These are the activations of a small neural network, seen along a few directions. Each row is one input.
Each table varies a few parts of the input and shows all the possible inputs, shuffled.
Descriptions start from the smaller parts, as in this example, which fits no table here: one of 5 places around a ring, together with either a single point or (one of 2 separate values, together with one of 4 places along a line) or one of 11 places along a line.
Shared parts are said once, and a part with two or three values counts as separate values.
In the rows, 128 means zero.

Other details of the inputs shift rows strongly along two fixed directions, in all tables alike. That doesn't count.

A family of inputs:
R1: [ 57 155  83 198  96 165 125 151 149 156 106  23]
R2: [161 187 105 130 123  91 152 117 143 137 147 152]
R3: [ 42 136 107 193 116 168  95 146 162 141  78  35]
R4: [151 172  99 131 165  81 120 105 107 147 136 150]
R5: [ 60 128  80 185 153 187 104 102 136 159  75  46]
R6: [145 177 102 117 123  72 160 104 132 129 148 141]
R7: [139 162 116  92 160 115 101  90 138 123 115 161]
R8: [131 147 115  89 159  93 121  82 137 128 103 157]
R9: [131 164  98 113 160  80 153  93 118 131 132 160]
R10: [140 150 128  98 136 104  95 113 167 118  91 167]
R11: [145  79 177 119  84 136 176 165  92 113 152 112]
R12: [146 185 123 114 101  87 135 144 160 132 133 151]
R13: [164  71 145 144 110 152 165 151  88 134 193 131]
R14: [ 60 163  65 199 114 190 155 122 146 140 127  38]
R15: [132 154 126  86 137 107  83 108 157 104 104 159]
R16: [115 156 143  95 123  71 113 126 163 110 106 148]
R17: [139 189 121 102 103  90 123 140 151 118 146 142]
R18: [156  82 157 133 143 168 166 137  61 115 163 139]
R19: [149  43 158 117 145 173 127 128  92 134 148 148]
R20: [ 71 158  65 214 118 169 142 125 133 160 119  25]
R21: [124 139 126  84 137  85 103 100 156 110  91 154]
R22: [143  72 200 130 104 159 138 173 116 108 123 132]
R23: [140  34 169 113 122 168 109 146 111 116 136 143]
R24: [131  52 185 125 108 155 118 171 118 117 150 137]
R25: [136  75 199 119 105 163 126 168 107  94 136 124]
R26: [135 153  85 122 164  94 125 107 132 147 158 176]
R27: [143 148 126 102 140  87  70 111 144 125  96 146]
R28: [161  64 174 122 142 178 147 129  90 126 121 143]
R29: [147 175 101 127 160  99 145 108 129 140 130 172]
R30: [148  70 162 129  88 150 148 177 105 130 178 127]
Description of these inputs: one of 5 separate values, together with one of 6 places around a ring.
Changing only the choice among 5 separate values turns R23 into R21. The same change can be made to R30. Which row results?
Answer: R11
Change only the choice among 5 separate values in R8. List by row number the other rows that result.
Answer: R5, R7, R19, R28
Change only the choice among 5 separate values in R18. List by row number the other rows that result.
Answer: R4, R9, R26, R29

A family of inputs:
R31: [111 116 127 131 133 144 116 125 136 127 112 119]
R32: [116 126 131 135 118 136 126 136 135 126 121 113]
R33: [181  91 179  86 132 110 121 135 100 111 143 179]
R34: [112 117 127 131 133 143 115 125 135 128 111 119]
R35: [134 247  79  81 142  21  82  93 198 131 113 184]
R36: [190 100 167  97 134 108 143 131  86 118 159 175]
R37: [122 127 116 140 135 139 138 121 120 133 129 118]
R38: [119 133 118 144 121 136 139 134 129 133 135 112]
R39: [120 132 119 142 121 135 138 133 127 133 136 114]
R40: [117 135 116 145 121 136 138 132 131 134 134 111]
R41: [118 133 117 144 121 136 137 133 128 134 135 112]
R42: [114 128 129 135 118 136 126 136 137 126 120 112]
R43: [122 126 117 139 135 139 138 121 120 134 129 119]
R44: [121 133 119 142 121 134 138 133 128 133 135 114]
R45: [115 127 130 134 118 135 126 136 136 126 121 113]
R46: [121 127 116 141 135 141 138 121 121 134 128 117]
R47: [119 128 115 142 136 141 137 121 121 134 127 116]
R48: [113 116 128 129 133 143 116 125 136 127 113 120]
R49: [111 117 127 131 133 145 116 125 136 127 111 119]
R50: [184 101 182  90 117 104 132 146 101 110 151 172]
Describe the family of inputs behind these rows.
Answer: one of 4 places along a line, together with one of 5 separate values
Change only the choice among 5 separate values in R38. List by row number the other rows that result.
Answer: R39, R40, R41, R44
Change only the choice among 5 separate values in R46. List by row number the other rows that result.
Answer: R36, R37, R43, R47
